Each row below holds a small network's activations on one input, seen along a few directions.
Each table varies a few parts of the input and shows all the possible inputs, shuffled.
A made-up example of a description, with smaller parts first: line(6) and (point or ring(9) or (values(2) and ring(5))).
Shared parts are said once, and a part with two or three values counts as separate values.
(in the rows, 128 means zero)

Table:
x1: [154 195 243 201 139 152 128 117 143  57 174 128  66 168]
x2: [104 182 243 202 111 138 130 102 120  51 184 148  71 127]
x3: [ 95 179 245 192  95 147 121  96 109  63 165 133  61 137]
x4: [111 177 246 181 127 169 116 112 128  55 167 122  51 159]
x5: [143  79  11  66 132  86 137 147 132 199  84 133 202  98]
x6: [151 208 234 198 144 127 135 131 141  67 177 128  79 151]
x7: [158  72  17  60 147 117 124 149 137 202  76 110 186 127]
x8: [ 99  50  20  60 110 128 124 126 109 194  78 127 179 103]
x9: [101  56  12  58 126 125 127 144 123 189  94 134 186  93]
x10: [116  48  20  49 141 152 120 142 128 186  81 115 168 126]
x11: [139 207 235 201 116 105 137 117 130  69 172 140  86 132]
x12: [165  83   9  67 148  88 140 154 135 205  84 119 201 114]
Q: The inputs of x7 and x1 match in every part but one. If x5 is changed in the same way as x7 into x1, which row does it become?
A: x11
Q: What do these inputs look like to the network?
A: values(2) and ring(6)

Table:
x13: [145 170 187 159 119 120 125 123 127 107 140 118  99 143]
x14: [131 156 161 154 136 128 133 129 135 104 148 135 113 130]
x15: [136 169 171 160 124 111 133 129 131 105 149 134 114 126]
x16: [124 140 180 154 128 153 124 117 127  94 147 126  94 148]
x17: [137  73  25  63 143 121 129 146 129 191  87 117 177 119]
x18: [134 163 165 157 131 121 133 129 132 108 147 134 114 129]
x19: [140 157 178 153 131 137 125 123 131 105 139 119  99 147]
x20: [137  86  51  80 136 124 126 140 134 173  95 125 166 122]
x21: [139 172 194 161 116 117 126 120 126 105 143 120  99 135]
x22: [ 14  53 122 106  66 176 106  78  79 110 119 149 108  98]
x23: [145  83  30  73 145 114 127 150 135 190  91 119 182 116]
x24: [115 139 163 155 133 144 131 123 130  92 157 142 108 131]
x25: [130 150 176 152 132 148 123 121 130  99 142 121  97 149]
x26: [149  87  36  85 143 110 136 144 136 180 100 128 182 116]
x27: [131 170 178 162 121 108 134 125 128 103 152 136 113 119]
x28: [121 148 160 153 137 139 130 126 133  97 151 137 111 132]
x29: [142 165 181 156 126 130 125 124 129 110 138 118 100 145]
x30: [132  79  44  79 132 113 131 140 128 177  93 126 175 117]
x31: [129  72  30  70 134 119 133 144 131 182  94 127 180 112]
Q: What do these inputs look like to the network?
A: point or ring(6) or (values(2) and line(6))
Q: A walk changes only the ring(6) part. It starts at x17 and steps to x23. List the rest of the walk in order.
A: x26, x20, x30, x31

Table:
x32: [137 110  86 111 135 118 137 139 132 147 115 132 154 129]
x33: [113 116 133 116 118 136 119 118 120 130 111 122 119 132]
x34: [124 109 136 121 110 144 117 114 115 135 115 113 116 142]
x35: [149 109  95 103 159 145 126 145 138 151 112 107 137 149]
x36: [130 107  96 111 128 109 139 137 131 145 126 136 155 109]
x37: [105 180 250 202 119 158 126 104 124  46 181 141  60 145]
x38: [108 118 107 122 121 119 135 122 117 138 125 138 141 105]
x39: [116 118  99 122 124 111 126 131 124 141 124 140 153 105]
x40: [174 207 199 172 133  98 132 137 141  90 166 116  94 142]
x41: [105 124 121 119 117 135 124 128 123 133 123 132 128 116]
x42: [147 109  85 109 144 135 127 133 142 151 110 129 150 132]
Q: What do these inputs look like to the network?
A: values(2) or line(9)
Q: Which other rows belong to the same alternative as x40? List them by row number.
A: x37
